Each row below holds a small network's activations on one input, seen along a few directions.
Each table varies a few parts of the input and shows all the possible inputs, shuffled.
A made-up example of a description, with smaller parts first: one of 3 separate values, together with either a single point or one of 9 places along a line or (one of 5 places around a ring, together with one of 6 places along a line).
Shared parts are said once, and a part with two or three values counts as separate values.
In the rows, 128 means zero.

Other details of the inputs shift rows strongly along two fixed directions, in all tables alike. That doesn't count.

Table:
row 1: [118 123 137 146 115 136 102 113 120 148 127 178 101]
row 2: [118 143  79 134  93 103  98 155 163 140 152 154  93]
row 3: [107 104 109 145 119 123  82 115 177  98 163 146  90]
row 4: [138 127 134 117 130 108 147 137 155 103 132  91 131]
row 5: [104 125 115 131  99 102  94 109 187  99 165 166  75]
row 6: [126 155 136 115 103 102 151 129 119 106 117 126 126]
row 7: [131 128 122 110 126 111 113 143 151 106 134  79 114]
row 8: [123 135 121 111 143 109 108 107 138 102 143 131 128]
row 9: [124 132 116  99 143 112 115 102 145 111 139 127 136]
row 10: [129 150 124 110 126  98 147 120 107 113 106 121 147]
row 11: [109 114 132 140 113 147  98 116 155 132 140 135  94]
row 12: [111 140 113  97 123 120 100 102 108 130 127 132 125]
row 13: [136 154 137  81 114 157 171 144  79 145 135 118 171]
row 14: [169  69 159 229 183 171 152 181 123 189 122 173 141]
row 15: [162  74 183 234 172 174 163 150 108 165 101 163 143]
row 16: [131 126  79 154 129 113 105 153 136 167 134 163 121]
row 17: [140 136 136  90 157 144 131 117  97 126 121  90 157]
row 18: [110 114 118 110 124 138  94 114 162 116 149 102 111]
row 19: [126 137 118 139 105 113 106 138 133 138 115 143  96]
row 20: [117 119 122 142 134 117 116  93 134 142 126 192 127]
row 21: [139 124 141  90 147 158 162 153 111 129 156  88 169]
row 22: [ 95 130 102 137  89 115  83 104 158 111 149 176  83]
row 23: [129 139 162  96 113 161 175 127  89 103 128  93 159]
row 24: [136 143 146 111 112 113 166 140 135 105 125 101 131]
row 25: [128 135 143 110 112 141 149 146 125 125 111  69 129]
row 26: [150 141 132 108 155 113 167 132 115 120 107  87 163]
row 27: [113 134 132 104 109 126 105 119 138 107 149 119  98]
row 28: [134 131 141  90 153 163 145 113  91 140 109  75 172]
row 29: [120 123 136 114 128 116 116 113 153  90 156 125 120]
row 30: [131 106 130 171 136 104 111 132 172 107 142 144  99]
row 31: [161  82 178 212 189 192 156 123  78 176  99 184 167]
row 32: [134 136 102  93 153 138 124 138 116 138 156 110 156]
row 33: [123 142 141  83 132 160 150 106  74 149  99  91 176]
row 34: [138 146 121 107 115 129 156 178 126 124 144  93 132]
row 35: [126 117 127 149 126 147 122 150 142 146 167 169 106]
row 36: [127 129 100 146 142  88  97 126 163 108 133 138 104]
row 37: [127 116 138 106 136 141 115 121 133 112 142 104 127]
row 38: [130  96 145 154 141 133 121 114 161 121 149 160 116]
row 39: [130 155 164  92 116 132 172 110  85 110 118 128 161]
row 40: [120 121 123 163 109 134 109 133 142 160 106 148 100]
row 41: [126 147 142  86 128 151 162 108  66 124 107 106 182]
row 42: [117 148 105 102 112 109 135 125 106 115 108  98 145]
row 43: [115 122  78 144 134 105  66 126 179 137 131 115  85]
row 44: [136 118 145 115 136 144 147 143 127 130 112  61 144]
row 45: [145 142  87 107 148 116 129 163 128 138 141  90 150]
row 46: [ 99 132 101 133 119  90  81  92 153 110 144 184  94]
row 47: [156  89 135 223 171 150 122 139 124 165 101 174 127]
row 48: [143 136 114 115 151 116 116 135 121 128 114  88 135]
row 49: [129 140 137 120 105 129 154 146 122  99 123  90 126]
row 50: [115 150 111 117  88 111 128 133 132 107 121 118 113]
row 51: [127 143 127 100 129 138 149 124  88 152  86  80 164]
row 52: [110 146 126  97  95 109 128 100 141 111 138 153 120]
row 53: [113 136  84 131 112  74 101 116 166 123 126 161 102]
row 54: [124 150 109  96 122 104 119 127 106 131 105  98 133]
row 55: [122 145 153  85 111 163 156 114  82 144 106  94 161]
row 56: [150 100 160 221 138 137 156 134 128 173  96 219 123]
row 57: [136 141 148 107 115 127 150 151 115 114 119  79 125]
row 58: [121 117 155 159 125 128 125 114 143 111 145 176 104]
row 59: [159  91 154 205 177 188 160 141  69 217 112 219 176]
row 60: [114 135 116 146 101  89 103 131 178  91 150 146  75]
Each input here is: one of 2 separate values, together with one of 5 places around a ring, together with either a single point or one of 5 places along a line.
Changing only the choice among 2 separate values turns row 18 into row 44. The same change can be made to row 1. Which row results? -> row 19
Changing only the choice among 2 separate values turns row 14 into row 21. The same change can be made to row 34. Which row results? -> row 35
Start at row 43 and move only the place on the line of 5, one step at a time. The first step leads to row 48. Which rows follow, in order? -> row 47, row 36, row 26
Start at row 33 and move only the place on the line of 5, one step at a time. The first step leads to row 12. Which rows follow, in order? -> row 41, row 46, row 20
Change only the place on the ring of 5 in row 4. List by row number the other rows that result. -> row 24, row 26, row 53, row 56

Table:
row 61: [112 135  98 120 103  95 100 134 172 111 153 130  93]
row 62: [121  85 100 223 142 126  63 130 186 173 142 220  70]
row 63: [126 136 112 102 122 125 134 135 125 132 124  96 143]
row 64: [118 138 128 114 122 120 123 112 113 123 123 134 131]
row 65: [131 138 133  98 124 131 140 139 121 116 142 102 136]
row 66: [125 139 109  95 128 112 114 130 138 103 145  95 127]
row 67: [118 150 125  87 121 122 127 109 111 113 130 112 138]
row 68: [108 124  78 137 115 104  69 126 183 131 152 145  82]
row 69: [113 148 118  94 107 119 119 119 132 102 144 114 120]
row 70: [146 139 159 106 135 149 172 144  88 128 119  95 161]
row 71: [124 131 112 117 131 133 113 133 128 134 134 113 126]
row 72: [120 142 127 122 107 121 133 122 129 118 123 130 123]
row 73: [145 130 154 121 136 145 169 142 106 134 121 114 156]
row 74: [ 99 146  81 109  92  81  76 101 173 103 143 145  82]
row 75: [154  81 185 210 162 170 157 134 114 166  99 165 139]
row 76: [124 120 108 144 126 123 111 133 145 146 126 136 118]
row 77: [134 145 156  97 123 146 171 129  81 120 114  99 166]
row 78: [132 131 122 124 139 122 122 134 127 118 132 110 130]
row 79: [ 99 143  88 115  88  92  75 115 170  97 153 142  74]
row 80: [139 137 136 108 140 127 150 138 102 118 118  87 154]
row 81: [127 131 122 142 117 115 124 138 147 129 130 139 107]
row 82: [139 144 145 104 123 134 158 143 102 120 119  95 144]
row 83: [126 134 115  94 130 135 126 133 121 128 138  96 141]
row 84: [104 136  66 119  99  88  65 125 186 120 148 128  77]
row 85: [144  95 137 213 155 134 118 136 139 161 108 186 111]
row 86: [119 138 125 112 122 120 127 109 125 124 124 136 132]
row 87: [137 139 159 104 128 151 173 130  80 124 114 105 167]
row 88: [128  86 136 226 137 139 107 125 151 165 124 229  94]
row 89: [121 136 113 119 111 107 123 138 149 117 138 122 111]
row 90: [131  94 139 216 145 138  98 114 133 168 113 224  94]
row 91: [136 134 128  97 134 143 150 135 111 136 124  92 160]
row 92: [144 131 144 123 140 152 153 140  90 148 105 103 157]
row 93: [123 128 112 117 128 129 114 134 129 135 132 113 127]
row 94: [128 140 140  95 120 140 158 124 108 118 129 110 156]
row 95: [145 138 158 108 133 145 175 146  86 128 115  96 161]
row 96: [120 138 129 118 115 127 133 122 129 118 132 131 128]
row 97: [126 144 140  96 122 126 159 114  96 126 109 114 161]
row 98: [134 129 153 115 131 152 156 125  96 129 126 125 155]
row 99: [134 145 151  91 128 136 171 115  86 128 105 107 173]
row 100: [148 128 144 126 149 138 158 137 106 130 116 106 161]
row 101: [107 141  73 105 106  80  83 126 181  94 152 109  91]
row 102: [108 121 105 117 113 108  88 117 186  98 156 116  88]
row 103: [103 129  95 124 100  88  70 118 197  93 148 119  66]
row 104: [135 133 154 117 130 151 156 126  95 129 123 124 153]
row 105: [117 128 121 141 112 119 120 122 142 126 130 153 112]
row 106: [125 114 134 143 131 132 117 123 152 119 133 124 109]
row 107: [123 131 106 120 128 106 107 132 144 111 139 112 115]
row 108: [140  93 141 195 145 144 125 139 144 160 133 191 113]
row 109: [128 144 141  98 119 139 158 125 108 118 126 110 154]
row 110: [154  91 159 195 171 177 142 142  97 184 107 170 148]
row 111: [140 135 132 101 141 128 153 135 115 118 125  91 160]
row 112: [133 101 146 185 150 147 113 112 121 160 121 199 118]
row 113: [121 144 129  94 121 122 132 112 107 119 123 117 141]
row 114: [109 132 108  99 110 106  98 119 175  89 153  97  98]
row 115: [134 142 124 109 131 119 132 136 117 113 120  93 136]
row 116: [153  99 164 185 167 172 154 143  87 180  99 152 157]
row 117: [130 131 116 128 132 112 129 135 137 120 126 113 129]
row 118: [127 127 123 138 124 121 124 136 147 128 139 139 112]
row 119: [131 141 120  98 134 120 128 132 124 108 135  90 138]
row 120: [134 133 149 114 136 141 157 113  97 135 111 132 161]
row 121: [133 100 145 179 151 149 115 111 119 159 124 196 123]
row 122: [140  91 160 191 147 148 134 130 136 148 114 156 118]
row 123: [143  96 162 187 161 160 147 114 104 171 108 193 148]
row 124: [127 143 127  96 116 119 138 139 122 111 136  98 131]
row 125: [121 145 117  94 114 115 120 135 139 106 149 105 117]
row 126: [129 135 114 120 133 114 124 132 141 116 133 108 128]
What is each input in this table made of? -> one of 6 places along a line, together with either a single point or (one of 2 separate values, together with one of 5 places along a line)
Changing only the place on the line of 6 turns row 91 into row 84. The same change can be made to row 83. Which row results? -> row 92
Changing only the place on the line of 6 turns row 125 into row 124. The same change can be made to row 119. Which row results? -> row 107
Change only the choice among 2 separate values in row 119. List by row number the other rows that result. -> row 100

Table:
row 127: [114 114 109 165 111 135  99 126 157 156 143 187  95]
row 128: [136 107 161 176 130 152 138 108 115 149  99 186 125]
row 129: [165 109 193 166 177 167 194 159  98 144 110 116 177]
row 130: [ 96 179  63  29 102  81  82 105 144  91 154  63 123]
row 131: [135 176 135  44 116 108 185 131  60 115 103  68 185]
row 132: [127 187 150  33  92 123 190 122  79  71 105  46 170]
row 133: [114  97 118 176 135 126  88 123 160 125 124 154  85]
row 134: [132 123 164 117 131 152 171 110  96 133 121 147 165]
row 135: [139 107  89 176 145 105  95 146 173 139 126 149 101]
row 136: [127 119 119 130 119 101 112 140 165  99 127 100 100]
row 137: [144  92 129 210 171 149 113 132 120 178 107 175 133]
row 138: [144 124 181 120 148 166 175 115  70 137  95 103 174]
row 139: [119 126 102 114 117 122 100 145 154 130 152  98 111]
row 140: [119 153 133  83 102 109 147 120 116  90 144 116 139]
row 141: [125 127  82 121 105  99  83 159 196 115 166  99  75]
row 142: [111 131 107 167 102 112  93 140 161 131 152 180  78]
row 143: [162 122 177 132 162 193 181 149  59 176 102 116 182]
row 144: [145  90 153 193 167 155 128 126 133 150 131 171 124]
row 145: [119 108 128 149 139 128  98 107 149 126 152 171 110]
row 146: [ 87 167  64  58  89  76  87  98 155 104 144 116 109]
What is each input in this table made of? -> one of 4 separate values, together with one of 5 places along a line
Changing only the choice among 4 separate values turns row 142 into row 140. The same change can be made to row 143. Which row results? -> row 145
Change only the choice among 4 separate values in row 137. List by row number the other rows that result. -> row 133, row 139, row 144
